A small network was trained on invented records. Each row is its activation on one of them, seen along a few directions.
Each row is followed by the record's values for the fields RAMO, ZIB, PID, NODEB.
Other fields move the rows too, some of them a lot.
In the rows, zero is written as 500.
Strong random noise was added to every row along 3 fixed directions; ignore it. To show where, here is one row again and again, with new noise each time:
[885 503 947 283 632 413 788 386 645 605 405 699 412 383 610 399 482]
[290 458 440 581 479 411 352 227 527 661 612 573 425 439 621 444 513]
[496 491 567 353 442 407 657 221 508 459 637 729 558 192 617 397 700]
[858 400 863  98 431 310 880 502 668 539 424 790 554 122 621 521 762]
[758 551 828 338 615 453 763 252 562 508 520 715 459 336 608 332 519]

[489 430 543 420 432 388 426 447 594 558 526 639 405 388 614 571 513] => RAMO=lisut, ZIB=zegis, PID=mimu, NODEB=fefu
[579 581 462 454 508 576 758 468 380 141 477 527 593 319 466 341 520] => RAMO=geg, ZIB=daru, PID=labo, NODEB=fefu
[644 466 655 260 468 397 846 309 492 416 554 722 552 131 566 386 700] => RAMO=gadup, ZIB=sifo, PID=mimu, NODEB=fefu
[509 666 549 564 646 732 434 480 386 450 714 472 584 756 372 517 477] => RAMO=vude, ZIB=gor, PID=mimu, NODEB=dotop
[541 369 575 412 482 416 532 501 534 647 493 524 597 383 497 546 649] => RAMO=vude, ZIB=gor, PID=mimu, NODEB=fefu
[662 470 724 492 628 444 557 417 575 729 432 495 496 550 514 423 484] => RAMO=pofi, ZIB=zegis, PID=mimu, NODEB=fefu
[607 539 502 547 523 531 493 650 513 488 393 387 575 630 418 508 462] => RAMO=vude, ZIB=mag, PID=labo, NODEB=dotop
[683 276 602 372 408 338 620 878 662 679 158 375 625 430 476 626 645] => RAMO=vude, ZIB=gor, PID=labo, NODEB=fefu
[494 758 390 522 550 773 580 446 279  53 746 546 604 574 366 441 474] => RAMO=geg, ZIB=sifo, PID=labo, NODEB=dotop
[ 97 271 271 576 328 323 190 469 562 863 556 457 403 459 589 679 596] => RAMO=gadup, ZIB=daru, PID=mimu, NODEB=fefu
[380 558 451 791 704 649 379 436 408 542 460 281 514 833 414 336 307] => RAMO=vude, ZIB=gor, PID=labo, NODEB=fefu
[433 353 527 425 397 411 304 747 639 873 470 454 396 626 515 807 556] => RAMO=gadup, ZIB=daru, PID=mimu, NODEB=dotop
[238 339 335 470 328 386 282 522 538 650 593 548 398 391 569 707 570] => RAMO=lisut, ZIB=daru, PID=mimu, NODEB=fefu
[446 393 330 519 320 419 249 913 620 589 339 368 466 626 468 803 474] => RAMO=geg, ZIB=mag, PID=labo, NODEB=dotop
[731 550 858 416 744 595 712 332 477 619 578 581 550 580 459 371 525] => RAMO=pofi, ZIB=gor, PID=mimu, NODEB=fefu
[504 504 386 346 368 543 730 575 383 346 579 491 816 323 380 507 870] => RAMO=pofi, ZIB=sifo, PID=labo, NODEB=dotop
[179 363 289 790 525 419 159 394 470 768 490 323 382 635 498 513 333] => RAMO=vude, ZIB=sifo, PID=mimu, NODEB=fefu
[386 320 363 411 307 282 526 458 522 500 507 597 625 143 550 545 746] => RAMO=vude, ZIB=mag, PID=mimu, NODEB=fefu
[124 549 317 682 529 545 308  49 379 561 791 550 469 478 580 350 512] => RAMO=gadup, ZIB=gor, PID=mimu, NODEB=fefu
[503 382 520 690 519 367 226 772 731 793 124 287 234 790 589 598 169] => RAMO=lisut, ZIB=zegis, PID=labo, NODEB=fefu
[557 436 558 527 489 412 488 610 637 685 287 402 464 581 551 493 470] => RAMO=gadup, ZIB=zegis, PID=labo, NODEB=fefu
[660 479 735 518 662 516 404 534 585 664 433 503 307 689 528 552 255] => RAMO=geg, ZIB=gor, PID=mimu, NODEB=fefu
[585 467 540 472 475 487 508 686 566 663 394 385 648 608 433 566 635] => RAMO=pofi, ZIB=zegis, PID=labo, NODEB=dotop
[297 396 398 639 535 512 265 513 455 755 555 359 479 670 438 596 463] => RAMO=vude, ZIB=daru, PID=mimu, NODEB=fefu
[288 324 315 458 331 461 440 695 491 663 510 382 773 494 415 658 869] => RAMO=pofi, ZIB=gor, PID=labo, NODEB=fefu
[526 348 391 426 362 365 713 669 492 388 293 437 670 243 464 474 682] => RAMO=vude, ZIB=sifo, PID=labo, NODEB=fefu
[235 500 206 705 425 490 309 498 451 430 466 377 399 555 513 485 356] => RAMO=lisut, ZIB=sifo, PID=labo, NODEB=fefu
[367 571 327 675 520 567 435 439 423 297 467 409 489 527 507 360 365] => RAMO=geg, ZIB=gor, PID=labo, NODEB=fefu
[616 523 562 521 580 566 621 525 465 467 418 397 654 542 422 387 534] => RAMO=vude, ZIB=gor, PID=labo, NODEB=fefu
[ 74 542  38 735 399 583 350 342 286 229 642 392 582 423 466 387 510] => RAMO=geg, ZIB=daru, PID=labo, NODEB=fefu
[269 262 334 341 230 324 348 634 570 650 570 594 471 277 570 796 725] => RAMO=lisut, ZIB=daru, PID=mimu, NODEB=fefu
[489 402 439 500 426 474 451 793 544 697 365 307 590 638 400 661 600] => RAMO=pofi, ZIB=sifo, PID=labo, NODEB=dotop
[514 559 373 216 268 582 701 650 406 170 679 631 735 236 430 646 860] => RAMO=lisut, ZIB=daru, PID=labo, NODEB=dotop
[599 403 673 421 568 500 430 698 565 659 476 530 347 646 470 712 393] => RAMO=geg, ZIB=daru, PID=mimu, NODEB=fefu
[489 440 370 407 337 448 598 654 500 294 416 506 630 276 507 538 656] => RAMO=geg, ZIB=gor, PID=labo, NODEB=fefu
[316 350 380 847 602 477 187 698 550 865 214 101 369 897 440 538 207] => RAMO=vude, ZIB=daru, PID=labo, NODEB=fefu
[379 289 404 398 331 359 362 676 563 634 492 531 460 368 523 758 603] => RAMO=geg, ZIB=daru, PID=mimu, NODEB=fefu
[698 511 596 526 556 513 502 736 568 571 309 365 530 689 419 550 412] => RAMO=vude, ZIB=mag, PID=labo, NODEB=dotop
[566 434 494 541 477 396 542 677 591 483 217 417 338 497 549 496 314] => RAMO=lisut, ZIB=sifo, PID=labo, NODEB=fefu
[321 581 413 669 586 528 372 166 412 428 650 565 289 502 573 361 258] => RAMO=lisut, ZIB=sifo, PID=mimu, NODEB=fefu

Which values does each new row have?
[418 303 306 524 308 279 520 687 574 508 244 398 624 290 517 522 634] => RAMO=vude, ZIB=mag, PID=labo, NODEB=fefu
[535 560 431 447 448 633 476 747 447 362 534 435 564 608 389 659 521] => RAMO=geg, ZIB=daru, PID=labo, NODEB=dotop
[608 612 599 275 457 585 699 438 456 374 703 675 650 359 488 513 756] => RAMO=gadup, ZIB=gor, PID=mimu, NODEB=dotop
[521 223 442 214 172 181 520 762 673 525 388 677 527  76 598 800 764] => RAMO=geg, ZIB=mag, PID=mimu, NODEB=fefu
[394 489 369 527 410 477 489 520 505 403 447 476 505 412 550 479 517] => RAMO=lisut, ZIB=gor, PID=labo, NODEB=fefu
[559 550 606 490 532 566 296 682 599 647 523 491 333 757 505 711 342] => RAMO=lisut, ZIB=gor, PID=mimu, NODEB=dotop
[547 536 526 428 437 460 421 559 571 455 542 623 376 478 557 625 436] => RAMO=lisut, ZIB=mag, PID=mimu, NODEB=dotop
[526 510 553 488 553 541 434 516 484 504 559 533 388 550 487 575 379] => RAMO=geg, ZIB=daru, PID=mimu, NODEB=fefu
[513 606 383 443 453 533 822 324 349  40 532 610 595 179 518 257 580] => RAMO=lisut, ZIB=sifo, PID=labo, NODEB=fefu
[783 710 756 418 635 614 588 467 540 366 552 638 394 601 528 462 339] => RAMO=lisut, ZIB=zegis, PID=mimu, NODEB=dotop
[379 362 459 406 386 409 389 542 546 625 561 580 399 404 558 681 557] => RAMO=lisut, ZIB=daru, PID=mimu, NODEB=fefu
[408 537 332 256 279 596 552 682 384 186 799 677 690 302 408 760 827] => RAMO=geg, ZIB=daru, PID=mimu, NODEB=dotop
[586 391 552 440 466 447 438 755 558 672 413 429 501 575 429 704 523] => RAMO=vude, ZIB=sifo, PID=mimu, NODEB=dotop
[735 468 652 126 404 453 880 487 462 224 595 781 636  47 509 525 771] => RAMO=geg, ZIB=daru, PID=mimu, NODEB=fefu
[545 501 558 456 489 490 479 613 556 638 483 477 427 594 489 612 487] => RAMO=gadup, ZIB=sifo, PID=mimu, NODEB=dotop
[254 440 228 650 402 497 310 581 467 451 457 367 527 535 498 533 486] => RAMO=geg, ZIB=gor, PID=labo, NODEB=fefu
[486 496 440 578 486 547 302 790 555 602 391 344 360 792 449 696 321] => RAMO=lisut, ZIB=sifo, PID=labo, NODEB=dotop
[465 762 451 509 571 809 530 444 310 191 783 541 544 669 383 488 465] => RAMO=lisut, ZIB=daru, PID=labo, NODEB=dotop
[487 410 525 604 516 430 374 621 634 790 289 335 433 708 535 523 422] => RAMO=gadup, ZIB=zegis, PID=labo, NODEB=fefu
[433 578 453 721 643 533 588 280 427 458 391 373 422 569 524 195 303] => RAMO=gadup, ZIB=sifo, PID=labo, NODEB=fefu
